Each row below is a small network's average activation on inputs in which a field has the value named, seen along a few directions.
Values that are neighbours, or in one group, have similar rows; names and order tell nothing.
(in the rows, 500 means zero)
Strong random noise was added to every row along 17 fixed directions; ignore it. To show where, here is one row again and again, with new noise each time:
[623 404 780 471 550 497 465 607 499 347 298 512 301 415 563 834 223 629
 288 373 439 573 608 422 680 676 437 502 474 343]
[451 468 341 459 399 674 386 428 461 433 462 304 442 787 794 301 651 726
 441 457 351 370 712 623 453 235 527 568 195 305]
[607 362 639 519 322 370 459 441 484 264 411 420 438 626 467 757 659 535
 518 536 432 425 492 485 573 799 593 715 395 366]
[642 443 559 704 522 442 369 588 788 675 387 344 374 539 553 789 437 598
 401 657 566 423 645 538 568 500 583 432 457 337]
[501 487 526 562 583 574 342 473 528 474 437 415 493 617 379 452 318 536
 339 460 600 514 481 490 403 622 454 563 243 291]
[577 421 492 537 423 419 580 414 554 452 554 319 535 538 557 461 653 390
 556 578 415 520 514 391 363 495 555 668 517 546]
[359 649 598 406 431 667 403 791 416 448 565 367 277 445 485 343 261 480
 456 428 342 621 561 383 544 578 495 629 609 336]
[518 602 770 421 638 590 577 503 484 546 426 781 519 378 528 688 575 713
 179 713 588 371 568 611 556 677 344 402 452 476]
[481 758 854 374 672 424 460 571 695 508 722 553 521 561 510 567 169 585
 327 546 617 538 770 385 464 480 620 864 453 561]
[443 578 376 340 696 766 697 321 248 475 319 580 717 565 271 338 418 430
 428 620 559 625 399 664 541 481 379 490 479 400]
[419 522 532 376 607 667 643 289 358 317 592 423 597 485 473 367 507 282
 393 627 436 410 457 657 552 367 531 631 540 400]
[443 478 285 416 507 531 559 516 638 562 432 461 387 478 519 542 578 547
 466 505 277 440 595 631 559 374 569 577 647 480]
[550 607 529 533 464 552 647 490 401 596 333 537 637 586 423 554 656 589
 665 685 556 759 594 543 620 542 434 466 579 498]
[585 716 506 446 510 426 543 663 428 637 607 635 496 608 437 576 277 555
 598 540 430 490 527 467 589 460 650 527 447 570]
[673 427 615 705 508 372 365 389 533 311 578 454 452 541 765 647 522 485
 491 388 598 374 481 452 512 399 587 383 312 604]
[577 324 810 352 449 384 520 448 435 396 448 505 498 647 668 700 325 663
 428 371 362 526 774 494 652 438 506 662 316 313]
[529 447 662 525 555 425 462 468 643 681 523 543 639 426 549 443 552 574
 278 627 646 462 536 363 255 595 360 450 388 494]
[465 315 592 361 507 426 491 487 434 547 567 437 593 594 623 339 354 354
 608 434 559 520 520 386 362 371 508 583 550 592]
[675 501 448 840 307 382 538 727 520 592 656 226 360 247 419 446 629 593
 535 459 650 612 574 391 398 433 539 285 346 581]


Field Pog:
b7: [453 530 465 647 459 564 369 595 547 693 543 332 517 582 616 178 509 433
 659 476 585 722 514 280 228 431 393 458 508 583]
b8: [222 473 765 374 426 479 335 503 474 228 765 532 395 513 622 361 627 437
 606 309 602 416 568 543 467 526 542 812 622 686]
b3: [249 526 359 522 429 504 375 593 666 500 592 463 431 306 361 357 556 434
 570 346 535 578 454 506 537 520 490 498 769 512]
b4: [565 524 381 422 483 452 554 487 677 618 467 416 638 527 428 484 404 459
 461 619 462 488 472 304 372 545 545 612 530 424]
b5: [548 564 599 621 693 474 538 344 521 535 482 689 554 664 506 577 523 333
 658 541 416 665 392 457 385 641 369 606 563 684]
b1: [453 455 358 487 420 288 297 380 671 480 612 467 565 674 626 509 337 213
 714 332 154 449 315 276 476 477 618 602 598 392]
b2: [499 791  92 455 525 592 503 348 555 474 400 580 682 689 484 372 496 611
 566 440 316 624 430 423 479 417 523 537 400 456]
b6: [619 308 614 385 410 398 574 537 438 544 531 435 545 432 531 465 286 548
 319 439 425 372 512 302 388 507 468 480 262 358]
b9: [469 613 399 507 503 626 502 288 533 235 586 319 656 382 725 195 680 445
 375 491 638 478 444 333 380 311 503 474 486 597]
The values of Pog form a line.
Question: Name the neighbours of b8, in listed order.
Answer: b7, b6
Question: Name the neighbours of b1, in listed order.
Answer: b2

Field Kib:
l4: [534 535 681 530 460 456 383 440 382 587 567 630 614 825 717 354 581 581
 594 514 438 538 512 341 247 607 350 557 194 512]
l7: [493 366 625 398 434 634 549 560 288 339 434 512 386 482 423 549 605 609
 405 519 672 351 460 600 436 741 405 547 368 495]
l8: [432 714 385 373 426 626 658 464 364 239 430 555 559 282 490 391 803 396
 530 616 413 572 309 418 599 636 523 531 861 657]
l6: [503 461 691 395 480 444 648 403 396 378 408 669 569 369 447 661 491 624
 382 406 383 609 626 581 754 516 426 484 480 383]
l2: [405 431 520 406 401 650 501 522 286 469 453 413 445 571 569 417 490 443
 529 548 256 473 508 615 629 454 466 482 520 223]
l1: [387 472 591 555 519 381 466 411 561 551 712 583 544 478 235 550 413 397
 510 449 493 464 475 659 591 545 519 570 431 336]
l9: [637 345 410 561 477 451 473 480 393 471 300 429 569 641 208 554 429 500
 552 469 723 556 333 453 424 756 511 515 286 461]
l3: [526 517 425 523 530 551 560 426 635 522 383 425 554 496 404 517 573 512
 397 630 458 540 476 433 404 653 410 581 504 391]
l5: [593 341 325 442 345 388 509 633 322 607 308 627 416 755 509 710 451 663
 807 345 293 536 561 637 725 438 577 395 453 467]
The values of Kib form 3 separate groups.
Question: Which other values are in the same group as l5? Give them in the order they are listed.
Answer: l4, l2
Question: Which other values are in the same group as l6? Give them in the order they are listed.
Answer: l8, l9
